These are the activations of a small neural network, seen along a few directions. Each row is one input.
In each table, some parts of the input vary, and every possible input appears once, in random order.
A made-up example of a description, with smaller parts first: ring(5) and (point or ring(9) or (values(3) and line(4))).
Shared parts are said once, and a part with two or three values counts as separate values.

Other details of the inputs shift rows strongly along three fixed directions, in all tables alike. That doesn't count.

Table:
x1: -10  44  -14  -34  10  45  17  8  -26  -6  -41
x2: -18  -39  -13  41  -5  -14  -17  29  25  -12  25
x3: -27  39  -15  -20  27  25  27  7  -19  4  -7
x4: -3  34  -18  -38  27  51  10  13  -17  -18  -19
x5: -4  -23  -15  26  3  -23  -1  37  12  -18  12
x6: -35  -43  1  57  -13  -19  -11  22  30  -5  45
x7: 27  -1  24  -8  -13  -7  -20  -47  1  18  5
x8: 47  -18  1  3  9  20  4  25  -19  -18  -37
x9: -18  38  -28  -18  37  37  20  26  -16  -12  -20
x10: -54  49  -18  -27  -10  31  10  1  -7  -5  -9
x11: -5  31  -5  -7  6  52  -2  7  -22  -7  -15
x12: -9  -31  -9  35  17  -31  12  25  8  -16  30
x13: -10  -16  4  22  -32  -7  -3  17  23  -16  2
x14: 48  -21  4  14  0  25  19  32  -14  -29  -6
x15: -5  -7  7  -17  -8  -47  -21  -40  20  30  17
x16: -48  46  -25  -47  5  31  15  0  1  -15  -3
x17: 39  -35  3  10  -2  12  18  36  -6  -26  -22
x18: -2  -27  -16  22  6  -22  -6  36  11  -16  11
x19: 19  -33  -5  25  9  1  11  35  -4  -8  -7
x20: 12  -32  7  37  -16  12  -13  27  5  -14  -11
x21: -48  -29  -7  61  -16  -30  -23  15  26  -6  45
x22: 1  4  26  -17  -19  -16  -32  -63  20  26  32
x23: -10  36  -6  -18  9  46  1  3  -20  -2  -22
x24: -8  -28  4  28  -25  -1  -11  21  22  -16  4
x25: 14  10  15  -13  -3  -32  -13  -52  -4  39  -7
x26: 29  10  27  -1  -25  -2  -16  -42  -3  19  0
x27: -6  -12  29  -6  -19  -15  -21  -53  22  24  33
x28: 4  2  22  -29  -14  -20  -23  -58  19  26  9
x29: 29  1  33  -2  -25  -3  -3  -38  1  21  8
x30: -92  45  -38  -13  35  -8  1  -14  2  1  45
x31: 51  5  30  -24  -6  7  12  -27  -17  23  -40
x32: 33  -21  10  30  -9  27  -7  28  1  -19  -8
x33: 40  -5  26  -27  -3  -4  3  -33  -5  19  -18
x34: -36  35  -20  -16  6  40  -4  0  -9  -15  19
x35: 50  12  12  -21  11  -34  13  -18  -12  14  -29
x36: -3  2  16  1  -12  -50  -15  -42  22  24  22
x37: 31  -17  -14  33  14  -12  16  51  -19  -26  -25
x38: 58  9  33  -17  -9  15  9  -29  -21  22  -27
x39: -2  -35  -14  42  -1  -8  -12  31  4  -10  5
x40: -21  29  -38  -30  41  33  15  32  -17  -11  -21
x41: -38  32  -14  -14  8  51  -6  11  1  -12  3
x42: 34  9  17  -27  5  -36  18  -30  -14  28  -17
x43: 17  0  8  -10  16  -55  -2  -38  12  15  16
x44: 12  -28  -16  25  9  -17  -3  38  -8  -13  -8
x45: 36  -24  -8  38  16  1  13  55  -5  -29  -20
x46: -79  32  -22  -6  11  8  9  4  7  3  38
x47: -67  44  -21  -33  -9  17  3  -16  3  -3  15
x48: 56  -1  17  -35  -3  -7  6  -26  -6  7  -38
x49: -21  -27  -7  51  -5  -17  -16  20  15  -8  22
x50: -29  -31  -15  45  -7  -35  -13  31  14  -14  30
x51: 50  3  9  -23  11  -23  4  -22  -26  27  -39
x52: -14  -26  16  34  -19  11  -13  9  18  -4  22
x53: -15  21  -23  -12  33  38  26  29  -20  -6  -16
x54: -5  34  -11  -47  9  34  37  7  -18  -12  -27
x55: -14  5  33  -16  -34  -19  -9  -56  17  37  11
x56: -83  46  -28  -9  15  6  -2  -7  0  6  28
x57: -102  30  -32  -10  12  14  -19  -11  26  8  49
x58: 47  -6  15  -25  12  -20  14  -19  -17  27  -28
x59: 50  -21  8  9  4  29  14  27  -17  -20  -15
x60: 16  -30  4  28  -5  8  -17  17  6  -23  3
x61: 39  -17  6  12  -17  13  31  41  -12  -23  -34
x62: 39  -16  6  12  1  25  2  34  -6  -19  -35
x63: -36  -18  13  2  -21  -58  -19  -42  27  35  48
x64: -31  -22  15  -1  -20  -57  -22  -45  29  38  47
x65: -1  -33  -4  40  -1  -23  11  39  7  -17  16
x66: 33  8  20  -23  -14  -8  -12  -47  7  12  10
x67: 16  -24  4  39  -18  19  -9  32  11  -27  12
x68: -18  34  -18  -39  13  33  9  -5  -16  -7  -21
x69: 51  24  10  -39  15  -33  10  -35  -31  31  -43
Each input here is: values(3) and (point or ring(10) or (values(2) and line(6))).
Question: The inputs of x12 and x43 match in every part but the values(3) part. If x54 is changed in the same way as x12 into x43, which row does it become?
Answer: x16
Question: Which other rows does x42 become when the ring(10) part takes its other values? List them by row number.
Answer: x3, x6, x19, x46, x53, x58, x63, x64, x65
Question: Which other rows does x15 become when the values(3) part takes its other values? List them by row number.
Answer: x44, x64

Table:
x70: 17  -55  -2  53  -8  7  0  61  14  -42  13
x71: -36  -21  -15  36  3  -33  -4  28  19  -2  28
x72: 8  -18  6  20  0  -3  -21  -2  8  -2  17
x73: 21  -5  38  -20  -37  -49  -20  -68  15  38  -2
x74: -16  33  -22  -31  14  42  22  18  -23  -16  -22
x75: 28  36  -11  -43  34  55  40  23  -38  -12  -53
x76: -28  -8  2  28  -12  -3  -13  -4  11  2  32
x77: -57  15  -18  11  -8  18  0  12  13  -11  17
x78: 25  -26  -3  20  -12  2  2  39  4  -28  -15
x79: -29  47  -14  -39  20  41  21  0  -18  2  -10
x80: 104  -23  26  2  10  -8  4  -8  -31  6  -49
x81: -21  -40  -2  41  -17  -7  -22  13  27  -13  47
x82: 51  -45  0  44  7  14  6  55  -9  -30  -24
x83: 78  22  37  -40  -11  -22  15  -47  -20  30  -62
x84: -37  18  -33  -11  33  1  14  24  -1  -13  8
x85: -43  42  -17  -43  23  -18  4  -36  -8  28  8
x86: -70  49  -12  -21  9  20  -14  -35  1  21  33
x87: 6  -20  41  -5  -48  -59  -31  -74  37  41  34
Question: What is each input in this table made of?
Answer: values(3) and (point or line(5))
Question: The inputs of x75 and x79 match in every part but the values(3) part. If x74 is changed in the same way as x75 into x79, which row does it become?
Answer: x77
Question: Start at x78 and move only the line(5) part, one step at a time. The first step leads to x87. Which rows follow, in order?
Answer: x70, x81, x72
